These are the activations of a small network on made-up records, seen along a few directions, one row for each record.
After each row come some of the record's fields: Lupev, Fepun, Vopid, Zaz.
A field that a record lacks is left out.
The largest differences between rows may come from other fields.
(in the rows, 500 means zero)
Random noise pushes rows far along 3 fixed directions. That doesn't count. These rows show it; they differ only by the noise:
[663 509 606 305 278 408 442 483 492 527 659 560 448 360 553 647 606 559
 646 506 390 565 598 484]
[520 511 493 466 530 409 478 485 481 564 571 606 458 516 454 454 501 512
 402 566 522 429 467 367]
[639 522 457 390 413 382 513 527 483 473 614 537 519 364 664 591 583 521
 720 552 436 698 521 597]
[595 485 525 431 449 355 480 499 467 535 609 601 436 431 488 529 529 489
 465 563 485 486 478 438]
[593 548 491 367 407 452 481 497 504 514 604 539 521 424 615 566 582 570
 683 528 434 624 561 509]

[403 567 426 502 487 547 439 559 569 463 386 379 546 724 636 492 547 540
 509 439 561 569 521 475]	{Lupev: h4, Zaz: g3}
[509 474 600 443 518 472 552 488 474 398 509 438 472 338 410 564 463 511
 601 497 514 624 455 565]	{Lupev: h5, Zaz: g4}
[427 463 397 511 649 631 504 495 543 588 504 628 622 698 499 471 382 601
 398 563 529 400 420 376]	{Lupev: h5, Zaz: g1}
[484 554 497 527 478 535 513 480 542 501 378 510 567 617 551 498 606 550
 526 416 438 568 503 426]	{Lupev: h3, Zaz: g3}
[392 572 473 687 606 435 538 448 464 451 496 366 452 451 442 374 520 421
 357 555 544 367 412 522]	{Lupev: h1, Fepun: n2, Vopid: v2, Zaz: g3}
[449 619 636 409 438 683 452 417 533 551 486 498 530 510 490 507 465 636
 588 494 486 440 649 367]	{Lupev: h4, Zaz: g4}
[451 670 603 351 352 463 404 405 428 458 485 487 337 482 594 498 621 624
 528 331 391 460 591 473]	{Lupev: h3, Zaz: g3}
[685 387 586 478 391 407 465 652 472 435 598 504 419 412 538 614 532 458
 582 535 396 588 486 668]	{Lupev: h1, Fepun: n2, Vopid: v3, Zaz: g3}
[592 522 421 410 449 402 478 547 545 472 576 477 463 446 624 599 630 572
 667 568 411 672 537 535]	{Lupev: h2, Zaz: g1}
[419 630 415 570 784 732 510 492 429 557 389 392 577 631 434 220 430 648
 497 515 550 419 425 408]	{Lupev: h3, Zaz: g2}
[531 470 473 494 543 481 477 475 503 467 533 525 474 500 451 525 475 493
 533 505 593 474 463 487]	{Lupev: h5, Zaz: g2}
[455 486 372 543 616 596 607 525 489 450 429 535 552 451 506 449 478 525
 632 554 520 496 469 609]	{Lupev: h5, Zaz: g3}
[661 392 419 525 490 369 622 565 440 490 539 596 470 360 467 564 513 446
 455 589 488 695 450 619]	{Lupev: h5, Zaz: g4}
[513 585 618 429 410 459 443 548 415 567 532 462 426 581 486 534 550 639
 490 361 455 435 567 422]	{Lupev: h3, Zaz: g3}
[335 652 532 629 623 490 509 405 508 465 417 400 514 540 574 418 443 492
 450 487 569 575 580 514]	{Lupev: h1, Fepun: n2, Vopid: v3, Zaz: g4}
[436 423 449 601 543 513 524 507 471 559 543 615 493 489 411 433 412 416
 386 580 608 422 356 448]	{Lupev: h1, Fepun: n2, Vopid: v3, Zaz: g1}
[457 463 446 539 549 472 579 522 455 485 507 633 541 490 475 407 435 537
 515 600 537 529 495 557]	{Lupev: h5, Zaz: g3}
[539 425 467 459 401 584 441 621 585 575 530 553 514 544 598 545 521 548
 628 571 413 623 530 498]	{Lupev: h1, Fepun: n2, Vopid: v3, Zaz: g1}
[690 418 613 496 385 462 475 400 455 505 523 561 414 357 463 623 606 482
 570 537 458 505 484 629]	{Lupev: h5, Zaz: g2}
[417 550 438 534 540 642 476 449 508 542 507 458 466 555 513 443 463 501
 470 452 508 536 509 449]	{Lupev: h1, Fepun: n2, Vopid: v3, Zaz: g4}
[470 572 700 399 353 656 351 475 658 600 518 521 489 671 375 551 518 680
 347 357 463 248 639 330]	{Lupev: h1, Fepun: n2, Vopid: v3, Zaz: g3}
[549 414 705 365 381 637 503 412 500 630 632 567 482 439 369 540 504 554
 517 488 462 284 565 411]	{Lupev: h1, Fepun: n2, Vopid: v1, Zaz: g2}
[566 549 475 587 503 503 488 562 554 444 452 521 518 659 626 498 483 454
 371 478 541 518 474 447]	{Lupev: h4, Zaz: g2}
[489 399 253 682 537 407 513 669 557 506 471 568 529 625 696 461 496 374
 407 606 551 682 320 547]	{Lupev: h1, Fepun: n2, Vopid: v3, Zaz: g1}
[441 541 524 531 561 592 463 572 520 525 439 492 503 712 441 479 450 599
 403 470 518 366 488 372]	{Lupev: h4, Zaz: g3}
[520 512 534 458 487 444 456 490 502 484 518 441 419 392 435 620 481 493
 505 491 526 520 563 532]	{Lupev: h5, Zaz: g4}
[444 540 439 486 532 632 491 529 460 620 519 528 554 526 465 471 527 419
 545 551 456 492 530 592]	{Lupev: h1, Fepun: n2, Vopid: v3, Zaz: g1}
[350 695 542 484 508 707 416 503 505 613 522 434 483 752 516 430 531 656
 361 417 557 454 593 327]	{Lupev: h1, Fepun: n2, Vopid: v3, Zaz: g4}
[368 581 343 539 714 715 459 413 501 567 449 470 720 560 455 402 500 616
 639 487 580 548 503 476]	{Lupev: h5, Zaz: g1}
[680 380 526 449 424 440 577 634 408 363 550 559 459 319 509 647 487 454
 654 534 405 606 414 722]	{Lupev: h5, Zaz: g3}
[539 516 540 497 579 384 542 447 482 468 501 435 442 351 455 519 514 417
 503 452 489 527 505 525]	{Lupev: h2, Zaz: g4}
[593 381 439 611 525 168 548 594 459 429 506 497 408 412 570 563 476 276
 463 528 589 600 375 733]	{Lupev: h1, Fepun: n2, Vopid: v3, Zaz: g3}
[629 427 594 570 540 336 633 492 406 562 521 657 341 395 296 424 519 391
 237 545 593 329 388 467]	{Lupev: h3, Zaz: g2}
[655 508 796 300 157 532 401 363 482 552 657 448 341 367 379 702 558 521
 528 369 356 455 645 421]	{Lupev: h1, Fepun: n3, Vopid: v1, Zaz: g4}
[468 527 607 570 622 388 525 490 490 558 444 527 339 625 339 445 375 391
 217 462 612 338 405 343]	{Lupev: h2, Zaz: g4}
[524 540 410 459 545 604 442 408 570 490 537 473 612 608 520 451 567 594
 607 488 482 503 548 385]	{Lupev: h2, Zaz: g2}
[319 478 411 527 609 706 533 497 580 604 426 647 575 643 356 390 421 589
 397 595 575 370 422 314]	{Lupev: h5, Zaz: g1}
[381 751 822 384 416 492 331 282 289 383 517 328 476 524 534 576 573 456
 624 437 510 583 726 542]	{Lupev: h4, Zaz: g2}
[466 438 313 597 645 490 678 558 479 354 447 526 598 372 602 464 476 448
 707 608 539 690 386 737]	{Lupev: h5, Zaz: g3}
[616 479 555 513 421 259 432 486 378 415 509 453 385 381 483 526 629 327
 318 479 568 455 394 507]	{Lupev: h3, Zaz: g2}
[634 367 467 557 520 411 553 644 450 428 539 552 476 446 515 492 465 386
 494 547 455 613 348 717]	{Lupev: h1, Fepun: n2, Vopid: v3, Zaz: g3}
[573 488 530 390 396 488 505 436 437 395 594 482 418 279 472 657 517 465
 635 460 518 600 527 635]	{Lupev: h5, Zaz: g4}
[577 397 587 430 435 542 541 455 432 461 626 624 504 318 305 501 434 529
 619 573 510 407 449 479]	{Lupev: h5, Zaz: g2}
[461 481 464 574 582 577 470 593 514 521 454 511 524 709 502 415 462 511
 399 504 514 485 451 505]	{Lupev: h1, Fepun: n2, Vopid: v3, Zaz: g3}
[399 536 427 541 521 426 434 523 525 408 393 425 496 628 602 525 534 480
 454 461 612 543 494 522]	{Lupev: h4, Zaz: g3}
[416 627 592 602 540 486 525 388 367 431 453 413 512 353 513 514 557 498
 509 424 588 448 488 475]	{Lupev: h3, Zaz: g2}

Here are new rows. What are their fields?
[532 341 498 478 580 695 619 545 408 570 553 727 613 240 227 404 403 528
 633 643 473 386 418 492]	{Lupev: h5, Zaz: g1}
[509 446 647 486 453 435 423 428 486 515 552 626 407 486 274 513 383 533
 308 501 469 233 549 361]	{Lupev: h5, Zaz: g3}
[428 543 449 588 737 364 480 419 421 473 471 458 428 454 437 381 413 360
 273 529 572 407 422 388]	{Lupev: h2, Zaz: g4}
[404 634 439 596 570 388 507 436 483 420 337 342 492 573 537 419 587 434
 348 459 603 500 396 545]	{Lupev: h3, Zaz: g3}
[497 529 619 439 368 504 437 398 551 563 488 489 402 593 407 592 544 545
 427 442 476 318 604 415]	{Lupev: h5, Zaz: g3}
[486 411 555 469 566 641 605 461 402 473 510 590 578 255 275 431 468 556
 644 560 447 413 511 555]	{Lupev: h5, Zaz: g3}
[607 491 401 423 286 653 443 573 587 470 529 518 601 656 738 585 619 581
 703 480 449 642 560 465]	{Lupev: h4, Zaz: g2}
[484 591 417 430 438 637 540 423 473 451 535 401 536 324 540 632 502 582
 749 487 465 647 645 662]	{Lupev: h5, Zaz: g4}
[599 347 443 536 435 446 572 593 513 451 519 573 498 447 569 485 509 408
 577 544 427 671 419 657]	{Lupev: h1, Fepun: n2, Vopid: v3, Zaz: g3}
[450 418 588 615 648 348 642 477 305 458 493 440 533 239 446 512 431 435
 472 555 575 390 398 613]	{Lupev: h3, Zaz: g3}
[510 602 813 384 490 511 481 446 415 445 519 609 336 313 291 589 560 375
 370 438 398 300 558 430]	{Lupev: h3, Zaz: g4}
[437 520 400 482 487 816 474 490 581 570 513 562 671 658 536 388 541 608
 648 505 524 471 558 411]	{Lupev: h1, Fepun: n2, Vopid: v3, Zaz: g2}
[385 488 584 527 509 570 501 433 525 586 501 536 457 553 301 398 442 527
 376 489 524 273 524 381]	{Lupev: h1, Fepun: n2, Vopid: v3, Zaz: g3}
[662 348 554 486 372 373 541 502 486 520 532 618 317 414 359 618 517 375
 323 534 475 291 476 543]	{Lupev: h5, Zaz: g3}
[517 557 594 475 417 544 469 459 518 462 504 412 420 422 583 544 575 479
 601 444 482 610 628 585]	{Lupev: h1, Fepun: n2, Vopid: v3, Zaz: g4}
[489 571 371 433 509 595 515 471 570 471 526 505 674 533 603 496 453 593
 698 418 426 588 631 579]	{Lupev: h5, Zaz: g3}
[595 457 278 581 525 576 532 659 559 495 508 581 622 591 749 527 516 455
 643 586 495 763 383 651]	{Lupev: h1, Fepun: n2, Vopid: v3, Zaz: g1}
[414 533 252 416 531 685 618 537 523 508 526 575 659 495 570 463 488 666
 786 584 526 707 509 617]	{Lupev: h5, Zaz: g1}
[482 508 545 520 487 402 401 546 484 626 430 638 434 615 490 456 457 445
 227 488 518 360 463 345]	{Lupev: h3, Zaz: g1}
[486 513 506 430 480 653 484 430 497 540 496 473 598 442 430 545 507 619
 621 435 394 602 613 463]	{Lupev: h5, Zaz: g4}
[315 645 303 504 539 814 417 541 665 584 428 509 718 739 700 350 497 677
 624 508 476 597 590 425]	{Lupev: h1, Fepun: n2, Vopid: v3, Zaz: g1}
[535 509 471 533 521 410 543 569 484 512 476 523 520 623 450 502 532 338
 385 548 450 472 456 455]	{Lupev: h2, Zaz: g3}
[532 328 636 408 463 603 480 454 439 702 546 663 489 422 258 553 462 560
 350 564 475 248 533 382]	{Lupev: h5, Zaz: g1}
